A small network was shown many inputs. Here are its activations along a few directions, one row for each input.
Each table varies a few parts of the input and shows all the possible inputs, shuffled.
Descriptions start from the smaller parts, as in this example, which fits no table here: ring(5) and (point or ring(9) or (values(2) and line(6))).
Shared parts are said once, and a part with two or three values counts as separate values.

Other details of the inputs vary at random and push rows far along three fixed directions, the same in every table; ignore that.

Rows:
r1: [-2.35  1.71 -1.73  1.74  2.05  3.76  0.94 -0.94 -1.12 -0.82  4.75  3.99]
r2: [-0.39 -4.13 -0.83 -0.72 -3.57 -2.10  6.75 -1.15 -1.91  0.13 -0.79 -4.60]
r3: [ 1.25  0.49 -3.99  0.68  0.91  1.80  3.96 -2.49 -1.72 -0.28  3.65  2.57]
r4: [-0.72  2.32 -3.01 -0.37  2.50  1.98  1.83  0.59 -1.43 -0.64  3.76  4.49]
r5: [-4.82  0.26  2.23 -3.21 -1.73  1.41 -1.82  5.39 -0.18 -3.05  0.08  2.28]
r6: [-0.44  0.77 -3.09  0.95  2.40  1.65  3.74 -0.83 -0.59 -1.42  2.66  4.87]
r7: [-0.56  1.32 -1.72  0.17  2.90  2.11  1.80  1.51 -1.28 -2.67  3.62  5.98]
r8: [-4.10 -0.42  2.18  0.14 -3.46  0.56  1.63  1.16 -1.45 -1.75  0.92 -2.40]
r9: [-7.16  0.95  3.82 -1.35 -2.32  3.48 -3.82  4.66  0.47 -3.46  0.90  2.38]
r10: [ 2.16  0.86 -4.28  0.97  0.86  0.75  5.84 -3.07 -2.08  0.23  3.84  0.61]
r11: [-2.35 -1.69 -1.09 -2.19 -3.90 -0.25  2.65 -0.16 -1.10  0.58 -0.38 -2.72]
r12: [ 4.08  0.19 -2.36  2.79  3.01 -0.35  2.48 -3.47 -0.30 -0.04  1.14  2.55]
r13: [ 0.02 -0.05  4.81  2.00  1.75 -1.91 -5.40  0.78  1.21  1.03 -2.90 -1.59]
r14: [ 0.82  2.57  4.16  1.52 -0.37  0.36 -7.15  0.52  1.56  0.57 -1.07 -2.92]
r15: [ 5.23  3.17 -0.82  2.29  6.19 -0.06 -4.10 -1.34  1.27  1.46  0.74  3.38]
r16: [-7.30  2.01  3.40 -2.51 -2.21  3.43 -4.68  5.42 -0.56 -2.32  2.05  1.55]
r17: [ 0.95  1.70  3.50 -1.29  1.25 -0.02 -8.37  3.27  2.32  0.49 -2.43  0.04]
r18: [-2.50  4.63 -0.90 -0.71  2.86  3.14 -1.19  3.53 -0.28 -3.64  3.82  8.04]
r19: [ 1.42  0.18  2.50 -0.58  0.62  0.04 -6.76  1.28  2.88  1.18 -2.90 -0.97]
r20: [-0.46 -3.51 -0.98 -0.66 -3.35 -2.61  7.10 -1.55 -1.79  0.55 -1.01 -4.67]
r21: [-2.76 -3.60 -0.36 -1.46 -2.16 -1.01  4.05  0.23 -0.49 -0.05 -1.34 -1.57]
r22: [ 0.19 -2.26  0.60 -1.38 -0.39 -1.40 -0.60  0.73 -0.23  1.70 -1.61 -2.59]
r23: [ 2.61 -1.81  1.11  0.29  0.71 -2.18 -3.11 -1.31  2.11  3.13 -3.82 -3.44]
r24: [-0.49 -3.10 -1.57 -1.52 -3.84 -1.39  5.52 -1.34 -1.94  1.30 -0.09 -5.32]
r25: [-4.05 -1.62  1.09 -2.32 -2.32  1.22  0.27  3.02  0.30 -2.01 -0.54  0.94]
r26: [ 3.67  0.48  1.32  0.33 -0.64 -2.29 -2.94 -1.10  1.46  2.37 -3.02 -4.66]
r27: [-5.23  0.10  1.75 -1.19 -3.89  2.28 -1.38  1.54 -1.03 -1.13  1.35 -1.20]
r28: [-0.88 -2.52 -1.06 -0.71 -3.41 -2.75  6.51 -1.19 -1.51  0.70 -1.07 -4.27]
r29: [-5.06  1.06  0.82 -3.84 -2.37  1.23 -1.76  4.49 -0.30 -1.02  0.43  0.63]
r30: [ 2.83 -0.34  1.95  1.00 -0.08 -3.04 -2.92 -1.25  2.03  1.62 -4.30 -2.44]
r31: [-0.14  0.87 -4.20  0.47  1.95  1.58  3.82 -1.83 -0.84  0.50  3.16  3.18]
r32: [ 3.37 -1.15  1.06  0.37 -0.49 -2.42 -2.94 -1.99  1.49  2.75 -3.55 -4.07]
r33: [ 2.11  1.13  2.86 -0.67 -0.58  0.49 -7.81  1.37  2.43  0.19 -2.41 -0.97]
r34: [-1.78 -2.74 -1.90 -1.73 -3.92 -1.60  4.68 -1.57 -1.46  1.81 -0.77 -4.04]
r35: [ 3.75  0.00  2.15  1.19 -0.12 -3.23 -1.95 -1.02  1.64  1.37 -3.82 -3.78]
r36: [-1.64  3.54 -1.42 -0.19  3.04  2.58  0.30  2.44 -0.74 -3.07  3.61  7.19]
r37: [-0.93  1.59 -2.77  0.71  2.40  1.88  2.80 -0.23 -0.25 -1.60  2.80  5.44]
r38: [-0.53 -2.80 -2.24 -1.26 -3.90 -2.54  6.64 -2.14 -1.96  2.32 -0.54 -6.00]
r39: [ 6.28  2.01 -0.78  3.75  4.78 -0.85 -1.77 -3.45  1.43  0.51 -0.32  2.92]
r40: [ 1.12 -3.07  0.82 -0.01 -1.82 -1.97  1.10 -1.06  0.11  0.47 -2.55 -2.72]
r41: [-3.41 -1.94  0.06 -2.78 -2.71  1.66  0.03  2.26 -0.07 -0.59  0.18 -0.55]
r42: [ 4.31 -1.46  2.07  1.38 -0.16 -3.50 -1.07 -1.55  1.32  1.63 -3.91 -4.53]
r43: [ 5.36  3.77 -0.25  3.28  4.69  0.24 -3.87 -1.96  1.93 -0.39 -0.08  4.36]
r44: [-4.86  0.44  2.06 -3.21 -1.63  1.15 -1.47  5.05 -0.20 -2.83 -0.05  2.11]
r45: [ 2.86 -0.29 -4.52  1.26  0.82  0.75  6.41 -3.39 -2.40  0.34  3.92  0.11]
r46: [ 6.66 -0.73 -1.49  4.20  5.89 -1.42  0.07 -4.13  1.41  1.74 -0.82  2.06]
r47: [-1.80 -0.71  3.05  1.34 -1.65 -0.38 -1.89 -0.24  0.10 -0.36 -1.29 -1.82]
r48: [ 5.66  1.79 -2.05  3.05  5.40 -0.26 -2.12 -3.48  1.72  2.49  0.00  2.15]
Each input here is: values(2) and line(4) and (point or line(5)).
Question: Changing only the values(2) part turns r47 into r27. The same change can be made to r43. Which row results?
Answer: r11
Question: Changing only the values(2) part turns r30 into r34. The same change can be made to r6. Which row results?
Answer: r48
Question: List by row number the other rows that have the values(2) part and the line(4) part in common with r8.
Answer: r2, r20, r28, r35, r42
Question: List by row number the other rows that have the values(2) part and the line(4) part in common with r44.
Answer: r5, r7, r13, r18, r36
Question: Change only the line(4) part in r15. List by row number the other rows that result.
Answer: r10, r23, r32
Question: A walk changes only the line(5) part. It starts at r45 and steps to r24. List the rest of the walk in order.
Answer: r10, r26, r38
